These are the activations of a small neural network, seen along a few directions. Each row is one input.
Each table varies a few parts of the input and shows all the possible inputs, shuffled.
A made-up example of a description, with smaller parts first: line(4) and (point or ring(9) or (values(3) and ring(5))).
Shared parts are said once, and a part with two or three values counts as separate values.

Other details of the inputs shift rows strongly along two fixed directions, in all tables alike. That doesn't count.

Table:
R1: [ 21 -16  10 -22  -8   0  17  -6  15 -19 -16   8]
R2: [ 21  -9   7 -30   8 -14   9  20  -8 -28 -32  -2]
R3: [ 11   4  -9   2  21  -3 -19 -22  -9  20 -17  -5]
R4: [ 10 -15  -2 -39   2   0  22   6  22 -13  -6   8]
R5: [-27 -36  16  38 -44  -3  20  34 -10 -48  51  13]
R6: [-32  12 -37  57   8  46 -37 -66  42  77  76 -16]
R7: [-40  12 -14  56 -18  13 -10 -11  -3  14  54  -2]
R8: [-48 -37   3  30 -41  -6  10  62 -40 -44  64  18]
R9: [ 16  11   6 -10  17  -6   0  -4  -3  -3 -29 -13]
R10: [-46 -36  12  35 -41   0  18  66 -22 -49  63  10]
R11: [  0  19  16   8  -3  -7   6  14  -8  -3 -24 -10]
R12: [ 15  -2   2  -8   3  -5  -5 -12   0   7 -14  11]
R13: [  5  -6  -8 -25   5  -4   3   7  -1   3   2  11]
R14: [ 14  15  19  -6   8  -5  -1   4   0   7 -35 -10]
R15: [  9 -15  -3 -12  -7   0   3 -17   4  -2  -1  13]
R16: [  2   0  -2  -8   7 -15  -4   5 -27 -13 -16   0]
R17: [ 18 -10 -12 -52   9  -5  10  -5   8   2 -16  12]
R18: [ 12  -7   7   2   6  -6   1   3  -5 -12 -14  -7]
R19: [  5  -5  -2 -19  -6  -3   6 -12   0  -8  -4  10]
R20: [  9  -1  -6 -20  20   0   3  11   3  -3 -10  -7]
R21: [ 13  -7   8 -15  -4  -2  10  11  13 -14  -7   5]
R22: [ 14   7  12  -8  10   1  -5   8   8   9 -24  -6]
R23: [ 41  39   6 -38  43  -7 -22 -30   3  47 -79  -9]
R24: [-38 -49   5  26 -54   2  30  39  -4 -60  70  15]
R25: [  0  23   5   1   3 -12  -6   5 -20   8 -29  -2]
R26: [-16 -11  11  11 -24 -20  25  42 -33 -58   5  -2]
R27: [-31  31 -17  77  11  45 -33 -57  46  73  65 -28]
R28: [  7  15   9  -4  -5  -5  14   4   5 -11 -18  -2]
R29: [-36  49 -39  78  30  36 -51 -68  17  88  48 -36]
R30: [ 16  -7   0 -27  -1 -10   2   6  -4  -8 -14  13]
R31: [ 49  29  16 -30  39   0 -15 -27  21  42 -77 -14]
R32: [ -1  -3   4  -3  -1  -5 -10  14 -15   2  -8   5]
R33: [  1  -4 -17 -16  16  -4  -6   8 -16   2   3   0]
R34: [  5  15  -1  -7  -1   8  12 -18  21   1  -9  -5]
R35: [  7  12  -1  -6   7  -1  -8 -16   2  14 -10   4]
R36: [  2  14 -10 -11  -1   2   3 -22   5   7  -8   4]
R37: [ 17  -8  18 -20  -1 -21   0  18 -26 -14 -42  12]
R38: [-30  -6  -5  41 -20  24   2 -18  24   5  58  -6]
R39: [ 14  -3   2 -30   9   0  13  12  17  -5 -11   6]
R40: [ -9 -13 -10   4  -1  -7  -7  12 -22 -13  13   2]
Description of these inputs: values(2) and line(4) and line(5).
The inputs of R18 and R5 match in every part but the line(4) part. If R40 is changed in the same way as R18 into R5, which row does it become?
> R30
The inputs of R25 and R36 match in every part but the line(4) part. If R23 is changed in the same way as R25 into R36, which row does it become?
> R19
Which other rows does R13 become when the values(2) part takes its other values? List them by row number.
> R39
Start at R38 and move only the line(4) part, one step at a time. The first step leads to R27. Which rows follow, in order?
> R9, R14
Which other rows does R33 become when the values(2) part takes its other values? List them by row number.
> R20

Table:
R41: [ 22  17 -16 -23  29   9 -21 -36  16  42 -20  -4]
R42: [-25 -32  -5  15 -27  -3   6  22 -17 -26  46  16]
R43: [ 32  -1  12 -46  16  -8  11  13  10  -5 -46   4]
R44: [-15 -39   3 -14 -34 -24  24  47 -38 -64  19  26]
R45: [ -5 -23  -5  -3 -12   0  -1   8  -6 -10  21  12]
R46: [ -4 -13   8  -9 -10  -6  16  31  -6 -27   5   2]
R47: [  3  -8  32  -7 -29 -35  19  46 -47 -56 -35  15]
R48: [-16  15   4  43  11   3 -20  11 -13  15  11 -20]
R49: [ 38  22   4 -38  23  -5   3 -30  19  16 -59  -4]
R50: [-20  40 -27  49  31  40 -34 -52  41  79  39 -34]
R51: [ -3  24 -27   8  25  15 -24 -42  12  48   9 -11]
R52: [ -6 -17   8   3  -9   6   7  21   8 -10  18   1]
R53: [ 34  16 -10 -51  29  -7  -6 -20   0  15 -50   3]
R54: [ 44 -11  24 -63  -3 -27  29  16  -5 -43 -69  18]
R55: [-25  -4   1  28 -26   0  13   4  -7 -23  31   3]
R56: [ 30   2  12 -27   8  -2   6 -16  17   1 -38   5]
R57: [-19  10  -9  37   8   2 -28  -8 -24  27  10 -10]
R58: [ 36  26   1 -26  27   6  -6 -42  29  35 -48  -7]
R59: [-42  -7 -10  58 -13  25  -9   3  16  17  72 -10]
R60: [-27 -15   5  29 -35  -4  17  15 -11 -36  37   6]
R61: [-31  -2  -8  37 -10  15  -2   9   6   3  48 -11]
What do these inputs look like to the network?
> values(3) and (point or line(6))
Which other rows does R50 become when the values(3) part takes its other values? List them by row number.
> R51, R55
List by row number the other rows that have the values(3) part in common with R41.
> R42, R44, R45, R51, R53, R57
